These are the activations of a small neural network, seen along a few directions. Each row is one input.
In each table, some parts of the input vary, and every possible input appears once, in random order.
Descriptions start from the smaller parts, as in this example, which fits no table here: one of 5 places around a ring, together with either a single point or one of 9 places around a ring or (one of 2 separate values, together with one of 6 places along a line).
Shared parts are said once, and a part with two or three values counts as separate values.
(in the rows, 128 means zero)

Other details of the inputs vary at random and push rows far along two fixed directions, the same in every table; ignore that.

A family of inputs:
R1: [145  81 133 192 119 154  92 168 109  57 113 103 137  93]
R2: [ 68 116 123 108 144 140 157  89 170 175 147 128 159 153]
R3: [125 177  93  70 168 126 141  91 167 163 139 154 141 150]
R4: [168  80 176 157 117  95 108 176  70  76 134 102 102  94]
R5: [ 60 157  94 110 124 115 191 117 169 163 149 121 131 135]
R6: [122  78 160 186 123 146 108 177  98  46 115 111 150 111]
R7: [ 59 129 133 103 108 128 173  97 159 182 146 122 138 143]
R8: [184 117 123 152  66 102 141 182  98 176 181 211 155 130]
R9: [109 180  96 103 177 134 150  90 156 178 140 145 136 147]
R10: [ 65 110 130 123 139 146 130 113 162  71  94  29  48 122]
R11: [ 96 173 130  77 161 113  98 105 133  59  97  45  46 142]
R12: [177 144 135 148 142 122  60 163  79  43 117 120 134 113]
R13: [170 119 120 184  61 124 143 160 109 188 123 198 184  94]
R14: [201 128 124 155  81 108 127 138 104 143 160 208 217 150]
R15: [127 102 116  97 169  94 172  90 164 176 167 128 132 157]
R16: [189 124 153 142  95 140  71 155  90  71  97 118 103  89]
R17: [102 190 107 101 138 121 165  99 144 187 138 142 119 135]
R18: [166 153 156 131 116 127  75 178  72  62 104 127 112  84]
R19: [ 87 111 130 119 191 161  96 101 162  90  64  52  62 128]
R20: [136 150  95 116 155 145 144  70 173 185 132 138 130 151]
R21: [124 162 104 111 119 132 161  75 164 195 130 130 108 142]
R22: [192 105 114 155 104 117 123 173 109 168 183 216 173 140]
R23: [ 51 130 120 114 197 146 118 124 156  55 105  44  77 127]
R24: [179 109 171 140 133 146  69 158  86  52 102 135 137 116]
R25: [126 113 100  86 159 122 160 109 164 180 161 135 122 174]
R26: [148 149 122 173  82 112 149 181  91 182 132 210 196  90]
R27: [184 130 137 174 103 133 137 141  96 168 152 214 208 131]
R28: [159  81 160 148 112 111 108 174  56  70 129 116  92  99]
R29: [ 76 136 132 109 120 121 183 103 160 186 111 138 129 152]
R30: [148 148  92  81 147 139 136  70 184 171 131 144 133 154]
R31: [188 138 145 137  58 111 143 151  96 160 148 214 193 123]
R32: [119 103 100  89 163 110 171  89 150 171 162 143 123 162]
R33: [119 159 120  84 100  98 167  80 158 159 142 133 129 179]
R34: [ 62 123 121 118 104 120 202 109 171 159 144 120 137 155]
R35: [ 96 108 146  80 162 127 119 130 134  86 111  40  24 149]
R36: [174 142 147 170  67 118 153 148  86 177 150 207 188 121]
R37: [ 86 123 121 114 155 134 168  96 171 179 114 146 150 162]
R38: [121 114 147 167 145 150  68 180  81  72 124 113 148  77]
R39: [192 126 144 155  83 121  70 150  87  60 107 106 107 107]
R40: [200 115 134 159 120 135  55 142  97  52 108 112 128 117]
R41: [ 85 157  96 108 174 129 156 109 166 181 118 147 146 139]
R42: [112 125 158 165 108 139  83 188  69  80 120 108 129  65]
R43: [ 61 115 141 108 144 155 102 101 151  94  95  27  49 110]
R44: [ 69 103 131 111 179 167  87  92 163  87  97  33  70 121]
Description of these inputs: one of 2 separate values, together with either one of 4 places along a line or (one of 3 separate values, together with one of 6 places along a line).
The inputs of R42 and R38 match in every part but the choice among 2 separate values. If R31 is changed in the same way as R42 into R38, which row does it become?
> R24
The inputs of R34 and R6 match in every part but the choice among 2 separate values. If R7 is changed in the same way as R34 into R6, which row does it become?
> R2
Change only the choice among 2 separate values in R22. List by row number the other rows that result.
> R8
Change only the choice among 3 separate values in R18. List by row number the other rows that result.
> R16, R31
